Here are a small network's activations along a few directions, averaged over the inputs that share one value of a field.
Related values have similar rows: they may be neighbours, one step apart, or belong to one group.
In the rows, zero is written as 500.
Random noise pushes rows far along 7 fixed directions. That doesn't count. These rows show it; they differ only by the noise:
[490 471 228 619 389 406 408 431 531 558 462 364 429 539 401 581 632]
[252 496 906 414 553 267 582 315 914 411 748 560 287 723 790 197 435]
[533 492 620 363 488 465 477 512 490 389 582 498 514 465 504 504 592]
[539 414 787 292 557 602 451 529 500 252 602 568 505 706 500 266 650]
[643 213 562 444 613 385 528 361 401 452 672 514 623 494 572 552 735]
[482 533 578 466 620 464 417 467 599 569 546 615 391 457 558 405 416]
[510 360 553 571 415 424 594 398 439 429 299 376 470 548 447 568 429]
[582 540 304 580 279 282 476 410 528 561 434 343 308 480 414 558 508]
[501 666 369 524 516 529 334 560 538 627 394 554 351 378 408 496 369]


Field E:
e4: [408 397 691 452 505 564 640 433 532 369 509 436 596 674 580 334 488]
e12: [562 567 565 299 479 666 403 623 559 388 678 515 637 543 460 420 719]
e8: [509 527 682 494 538 438 656 436 516 465 515 519 423 500 559 543 408]
e2: [450 454 691 380 422 503 640 577 512 267 511 461 522 729 500 411 523]
e1: [518 476 515 564 200 428 655 418 532 451 469 336 410 733 549 437 406]
e9: [268 666 637 394 592 568 436 596 638 473 554 558 552 368 563 545 439]
e6: [574 455 420 605 521 520 483 379 586 610 585 581 369 785 487 235 608]
e5: [690 502 371 549 699 599 401 600 319 665 530 684 493 379 486 415 493]
e11: [530 506 449 532 547 671 521 558 357 456 469 502 733 492 491 588 628]
e7: [381 304 466 674 649 727 555 579 368 514 229 556 603 649 501 480 362]
e10: [493 483 698 511 555 534 635 523 475 518 452 594 632 406 543 582 266]
e3: [552 504 605 511 388 486 650 538 326 390 246 440 479 400 458 511 255]
A value of E combines one of 4 hidden first parts with one of 3 second parts; all combinations occur once.
e10 and e6 share the first part; e10 and e7 share the second. Which value has the first part of e7 and the second part of e6? -> e5
e8 and e9 share the first part; e8 and e11 share the second. Which value has the first part of e11 and the second part of e9? -> e4

Field N:
n10: [556 558 289 503 468 577 407 549 478 597 601 487 539 509 440 550 628]
n11: [144 598 293 736 648 505 470 468 763 714 499 534 409 527 572 525 356]
n5: [390 651 483 538 486 471 464 438 685 573 587 528 398 597 546 376 464]
n12: [496 346 534 538 603 575 526 466 446 453 530 548 558 602 578 441 556]
n7: [593 443 418 607 528 501 505 516 384 550 386 538 483 505 492 501 442]
n8: [394 553 753 369 483 353 549 445 668 423 648 510 438 483 609 469 508]
n1: [478 506 655 385 416 462 559 553 441 327 428 421 532 395 472 602 468]
n4: [452 505 434 612 467 388 513 360 641 636 516 511 431 554 550 446 379]
n9: [395 477 511 500 314 412 555 446 582 379 413 303 478 540 452 575 551]
n2: [552 504 336 550 313 337 492 467 496 518 539 371 400 605 495 431 596]
n6: [518 515 472 425 642 499 390 546 527 539 631 549 573 342 524 613 686]
n3: [427 424 550 556 403 423 667 428 569 453 542 390 583 559 564 559 538]
N is arranged as 3 separate groups.
List the group mates of n1, in the order listed. -> n8, n9, n6
List the group mates of n7, in the order listed. -> n11, n12, n2

Field J:
j7: [628 456 780 332 633 365 513 506 453 467 638 678 397 347 643 446 417]
j4: [413 364 752 489 604 693 660 551 387 407 429 572 669 568 620 458 358]
j2: [444 415 859 419 773 584 563 496 423 384 411 666 593 452 537 499 400]
j3: [520 667 448 298 318 343 398 516 688 460 823 398 497 397 488 587 832]
j6: [493 567 382 507 226 356 547 453 616 506 625 376 559 546 497 554 597]
j10: [502 586 554 535 692 491 482 504 631 641 598 722 203 623 614 246 351]
j9: [449 448 615 597 204 534 673 458 549 246 397 287 477 947 462 304 545]
j5: [755 464 724 275 543 430 471 470 436 417 589 567 404 404 494 322 515]
j1: [735 312 463 604 643 363 598 413 243 655 248 595 358 349 540 429 163]
j8: [508 434 628 427 357 433 546 346 635 380 629 382 520 740 541 399 635]
J is arranged as a ring.
Name the neighbours of j7, in listed order. -> j2, j1
Name the neighbours of j3, in listed order. -> j5, j8
